A small network was shown many inputs. Here are its activations along a few directions, one row for each input.
Each table varies a few parts of the input and shows all the possible inputs, shuffled.
Descriptions start from the smaller parts, as in this example, which fits no table here: values(3) and (point or ring(9) or (line(6) and ring(8))).
Shared parts are said once, and a part with two or three values counts as separate values.
(in the rows, 128 means zero)

Other details of the inputs vary at random and push rows far along two fixed directions, the same in every table; ignore that.
To show where, the next rows are all for the same input, with only those details redrawn:
[115, 128, 129, 111,  98, 211, 133, 106, 124, 173,  84, 160, 104, 124, 102,
 126]
[163, 132, 135, 122, 115, 120, 106, 119, 140, 143, 141, 125, 118, 122, 152,
 111]
[165, 131, 135, 120, 115, 118, 107, 122, 141, 141, 144, 124, 121, 123, 155,
 110]
[119, 126, 123, 161, 125,  63, 141, 147,  94,  96, 132, 113, 140, 117, 104,
 121]
[113, 128, 128, 110, 100, 212, 132, 103, 123, 171,  84, 159, 104, 127, 103,
 125]
[118, 125, 123, 160, 124,  65, 140, 146,  93,  96, 131, 114, 139, 117, 104,
 119]
[118, 125, 122, 163, 125,  63, 141, 147,  93,  94, 132, 113, 141, 118, 103,
 122]
[164, 133, 134, 121, 114, 118, 106, 120, 139, 143, 144, 127, 120, 122, 154,
 111]

A family of inputs:
row 1: [147, 135, 158, 112, 151, 114, 112, 119, 166, 147, 127, 113, 115, 126, 152,
 115]
row 2: [101, 125, 102, 152, 142,  77, 145, 154, 101,  81, 146, 121, 151, 123, 123,
 145]
row 3: [155, 130, 137, 104, 133, 120, 113, 120, 133, 141, 138, 120, 116, 124, 169,
 128]
row 4: [155, 132, 160, 107, 149, 106, 115, 110, 140, 150, 124, 116, 117, 123, 156,
 113]
row 5: [165, 132, 108, 121, 107, 131, 111, 129, 130, 136, 156, 131, 120, 128, 168,
 124]
row 6: [153, 133, 131, 126, 119, 125, 108, 128, 164, 139, 146, 122, 120, 129, 149,
 113]
row 7: [165, 132, 134, 120, 114, 119, 106, 120, 142, 144, 141, 125, 119, 124, 153,
 112]
row 8: [159, 129, 145, 114, 132, 115, 108, 115, 143, 146, 132, 119, 119, 123, 154,
 111]
row 9: [148, 132, 100, 119, 120, 136, 114, 131, 147, 126, 167, 137, 134, 133, 173,
 133]
row 10: [111, 127, 139, 137, 159,  57, 150, 145,  87,  99, 118, 105, 135, 117, 121,
 139]
row 11: [ 97, 129, 136, 148, 173,  67, 150, 148, 123,  82, 123, 100, 149, 122, 109,
 140]
row 12: [144, 131, 122, 120, 131, 135, 111, 127, 168, 126, 152, 122, 136, 135, 160,
 123]
row 13: [ 68, 121, 107, 144, 108, 157, 170, 141,  67, 118,  82, 148, 124, 121,  68,
 149]
row 14: [ 99, 127, 102, 118, 104, 234, 138, 117, 150, 153, 102, 163, 123, 143, 108,
 135]
row 15: [150, 133, 143, 120, 135, 117, 107, 124, 167, 141, 138, 116, 119, 128, 152,
 113]
row 16: [ 93, 127, 141,  83, 148, 208, 144, 103, 135, 157,  89, 153, 109, 127, 128,
 150]
row 17: [ 55, 113, 131, 146, 140, 171, 170, 133,  86, 112,  86, 143, 146, 145,  46,
 162]
row 18: [117, 118, 107, 172, 129,  90, 142, 153, 103,  82, 159, 125, 163, 147,  97,
 144]
row 19: [144, 132, 134, 112, 147, 128, 112, 123, 171, 128, 144, 114, 133, 132, 160,
 129]
row 20: [169, 134, 121, 129, 104, 124, 106, 123, 139, 136, 153, 131, 121, 127, 154,
 109]
row 21: [157, 125, 134, 122, 130, 139, 107, 119, 152, 134, 165, 127, 141, 151, 149,
 135]
row 22: [ 67, 122,  99, 166, 103, 166, 168, 150,  99, 116,  87, 150, 131, 129,  48,
 134]
row 23: [ 94, 125, 125,  91, 128, 220, 138, 109, 135, 157,  92, 160, 110, 129, 124,
 148]
row 24: [106, 124, 150, 144, 174,  71, 148, 144, 104,  87, 135, 102, 156, 139,  97,
 146]
Question: Describe the family of inputs behind these rows.
Answer: line(4) and (point or ring(5))
Question: List by row number the other rows that have the line(4) part in common with row 15.
Answer: row 3, row 8, row 17, row 19, row 23
Question: Change only the ring(5) part in row 20. List by row number the other rows that result.
Answer: row 5, row 9, row 14, row 22
Question: Change only the line(4) part in row 24. List by row number the other rows that result.
Answer: row 17, row 18, row 21
Question: Change only the ring(5) part in row 7. List by row number the other rows that result.
Answer: row 2, row 6, row 12, row 13

A family of inputs:
row 25: [106, 129, 125, 130, 110, 159, 139, 125, 119, 148, 105, 140, 107, 120, 112,
 125]
row 26: [ 93, 125, 117, 164, 139,  69, 152, 158, 117,  92, 130, 115, 145, 121,  98,
 131]
row 27: [110, 131, 128, 129, 107, 158, 142, 127, 121, 146,  94, 136, 104, 125, 112,
 124]
row 28: [ 96, 117, 111, 160, 143,  76, 146, 147, 111,  77, 130, 115, 157, 112, 102,
 125]
row 29: [173, 132, 135,  98, 136, 118, 108, 118, 142, 139, 147, 115, 121, 124, 180,
 125]
row 30: [170, 139, 157, 113, 125, 110,  97, 113, 150, 146, 144, 119, 121, 125, 154,
  96]
row 31: [105, 132, 127, 127, 120, 167, 142, 131, 146, 144,  96, 136, 118, 132, 110,
 128]
row 32: [158, 130, 130, 141, 153,  14, 121, 153, 118,  96, 178,  93, 139, 123, 164,
 128]
row 33: [104, 127, 133, 119, 132, 169, 141, 132, 130, 138, 103, 132, 122, 143, 113,
 143]
row 34: [104, 126, 134, 165, 147,  64, 146, 139, 116,  91, 121, 108, 153, 127,  82,
 120]
row 35: [167, 134, 137,  98, 138, 113, 108, 115, 144, 141, 155, 133, 116, 125, 180,
 131]
row 36: [187, 130, 127, 123, 115, 120,  97, 133, 160, 143, 164, 122, 120, 147, 172,
 116]
row 37: [124, 125, 111, 131, 108, 180, 137, 126, 115, 137, 111, 143, 127, 136, 109,
 131]
row 38: [109, 120, 125, 107, 123, 164, 136, 110, 104, 141, 102, 145, 126, 122, 123,
 138]
row 39: [ 97, 117, 118, 153, 148,  75, 149, 147,  96,  72, 142, 109, 160, 125, 108,
 141]
row 40: [182, 130, 122, 119, 114, 126,  93, 116, 151, 135, 171, 132, 145, 133, 184,
 117]
row 41: [115, 132, 111, 133, 106, 173, 134, 123, 115, 142, 126, 157, 126, 136, 107,
 137]
row 42: [111, 121, 148, 128, 144, 165, 135, 109, 128, 143, 101, 134, 131, 140,  98,
 142]
row 43: [156, 138, 131, 114, 137, 122, 103, 123, 174, 133, 157, 130, 123, 123, 170,
 115]
row 44: [ 99, 131, 110, 164, 132,  57, 145, 152,  87,  86, 131, 120, 137, 107, 100,
 130]
row 45: [156, 134, 138, 105, 143, 127, 107, 117, 161, 131, 163, 129, 125, 136, 175,
 134]
row 46: [ 97, 124, 123, 156, 152,  68, 148, 160, 104,  87, 142, 108, 148, 134, 104,
 143]
row 47: [115, 124, 116, 138, 106, 170, 137, 129, 120, 146, 124, 148, 120, 141, 105,
 134]
row 48: [114, 130, 120, 124, 113, 163, 135, 123, 116, 140,  93, 135, 114, 115, 114,
 123]
row 49: [123, 123, 156, 115, 139, 162, 138, 109, 110, 156,  97, 142, 119, 129, 108,
 129]
row 50: [115, 127, 134, 116, 125, 159, 146, 126, 113, 148,  99, 133, 109, 131, 119,
 139]
row 51: [107, 124, 116, 122, 111, 162, 126, 116, 112, 139,  99, 144, 122, 112, 116,
 120]
row 52: [125, 118, 143, 135, 101, 168, 123, 116, 124, 142, 114, 142, 129, 136,  83,
 131]
row 53: [162, 136, 125, 110, 133, 129, 108, 124, 175, 135, 144, 116, 127, 124, 166,
 112]
row 54: [163, 134, 134, 104, 140, 132, 104, 124, 160, 131, 156, 109, 132, 134, 171,
 130]
Question: The inputs of row 30 and row 49 match in every part but one. If row 48 is changed in the same way as row 30 into row 49, which row does it become?
Answer: row 29
Question: Describe the family of inputs behind these rows.
Answer: values(5) and (point or ring(5))
Question: Change only the values(5) part in row 44. List by row number the other rows that result.
Answer: row 35, row 41, row 43, row 45
Question: List by row number the other rows that have the values(5) part in common with row 54.
Answer: row 33, row 39, row 42, row 45, row 46

A family of inputs:
row 55: [206, 125, 112, 118,  92, 131,  83, 124, 154, 159, 168, 134, 103, 124, 192,
 101]
row 56: [120, 129, 119, 115, 122, 157, 146, 126, 100, 140, 106, 140, 117, 125, 129,
 133]
row 57: [ 96, 131, 112, 163, 145,  69, 158, 164, 111,  87, 138, 110, 136, 134, 114,
 148]
row 58: [188, 146, 138, 100, 140, 135, 102, 123, 185, 160, 156, 122, 107, 141, 195,
 120]
row 59: [102, 125, 109, 108, 120, 168, 134, 118, 131, 126, 106, 145, 133, 108, 127,
 136]
row 60: [103, 125, 102, 145, 138,  64, 153, 154,  81,  85, 138, 114, 135, 119, 125,
 140]
row 61: [103, 123, 135, 162, 157,  56, 143, 147, 120,  88, 122,  95, 145, 127,  97,
 119]
row 62: [105, 120, 116, 153, 150,  95, 138, 147,  95,  85, 162, 124, 164, 136, 102,
 152]
row 63: [103, 126, 105, 107, 118, 167, 143, 127, 109, 128, 118, 147, 113, 124, 133,
 141]
row 64: [208, 136, 129, 118,  94, 153,  71, 111, 163, 142, 173, 121, 132, 151, 168,
 115]
row 65: [116, 130, 150, 109, 117, 149, 137, 123,  92, 156, 100, 134, 106, 121, 121,
 128]
row 66: [110, 128, 131, 126, 139, 164, 139, 120, 149, 136,  96, 130, 132, 133, 109,
 121]
row 67: [ 95, 125, 123, 121, 133, 174, 135, 133, 153, 125, 110, 138, 133, 129, 116,
 131]
row 68: [123, 134, 107, 139,  88, 158, 120, 115, 123, 143, 115, 166, 123, 112, 102,
 104]
row 69: [193, 120, 172,  94, 130, 133,  94,  98, 159, 155, 158, 129, 128, 148, 167,
 129]
row 70: [180, 135, 138, 136, 153,  27, 106, 151, 155, 117, 175,  84, 128, 134, 177,
 125]
row 71: [166, 134, 116, 129, 146,  29,  98, 133, 148,  91, 181,  93, 153, 104, 192,
 117]
row 72: [ 98, 133, 116, 124, 128, 170, 147, 138, 141, 130, 116, 146, 109, 139, 124,
 148]
row 73: [124, 121, 128, 155, 150,  87, 148, 140,  92,  91, 145, 120, 165, 141, 100,
 143]
row 74: [104, 118, 120, 156, 148,  89, 142, 143,  92,  87, 154, 120, 165, 138, 100,
 152]
row 75: [106, 129, 136, 116, 127, 154, 128, 104, 119, 144,  93, 142, 117, 112, 118,
 121]
row 76: [113, 125, 130, 114, 119, 151, 135, 120,  99, 155,  97, 138, 108, 128, 128,
 133]
row 77: [123, 123, 113, 152,  83, 170, 140, 141, 134, 153, 121, 138, 109, 134, 104,
 125]
row 78: [114, 132, 122, 145,  90, 166, 128, 128, 147, 140, 114, 142, 130, 136,  93,
 103]
row 79: [181, 133, 166,  97, 146, 123,  88, 102, 190, 157, 146, 106, 110, 127, 165,
  99]
row 80: [114, 128, 123, 118, 125, 163, 138, 109, 121, 138,  96, 139, 131, 111, 121,
 126]
row 81: [118, 133, 154, 121, 130, 146, 129, 103, 112, 140,  95, 140, 114, 104, 109,
 117]
row 82: [ 95, 125, 124, 124, 135, 169, 134, 126, 153, 133, 106, 134, 132, 127, 115,
 131]
row 83: [116, 132, 146, 153, 148,  54, 152, 164, 100, 105, 123, 101, 128, 125,  91,
 135]
row 84: [119, 112, 148, 122, 130, 167, 133, 109, 112, 144, 114, 146, 136, 151, 105,
 144]
Question: Describe the family of inputs behind these rows.
Answer: values(5) and (point or line(5))
Question: The inputs of row 61 and row 75 match in every part but the values(5) part. If row 82 is changed in the same way as row 61 into row 75, which row does it become?
Answer: row 71
Question: List by row number the other rows that have the values(5) part in common with row 55.
Answer: row 56, row 60, row 63, row 65, row 76
Question: Change only the values(5) part in row 56. List by row number the other rows that result.
Answer: row 58, row 66, row 73, row 80
Question: List by row number the other rows that have the values(5) part in common with row 62.
Answer: row 64, row 69, row 73, row 74, row 84
Question: Change only the line(5) part in row 70. List by row number the other rows that result.
Answer: row 57, row 58, row 72, row 83
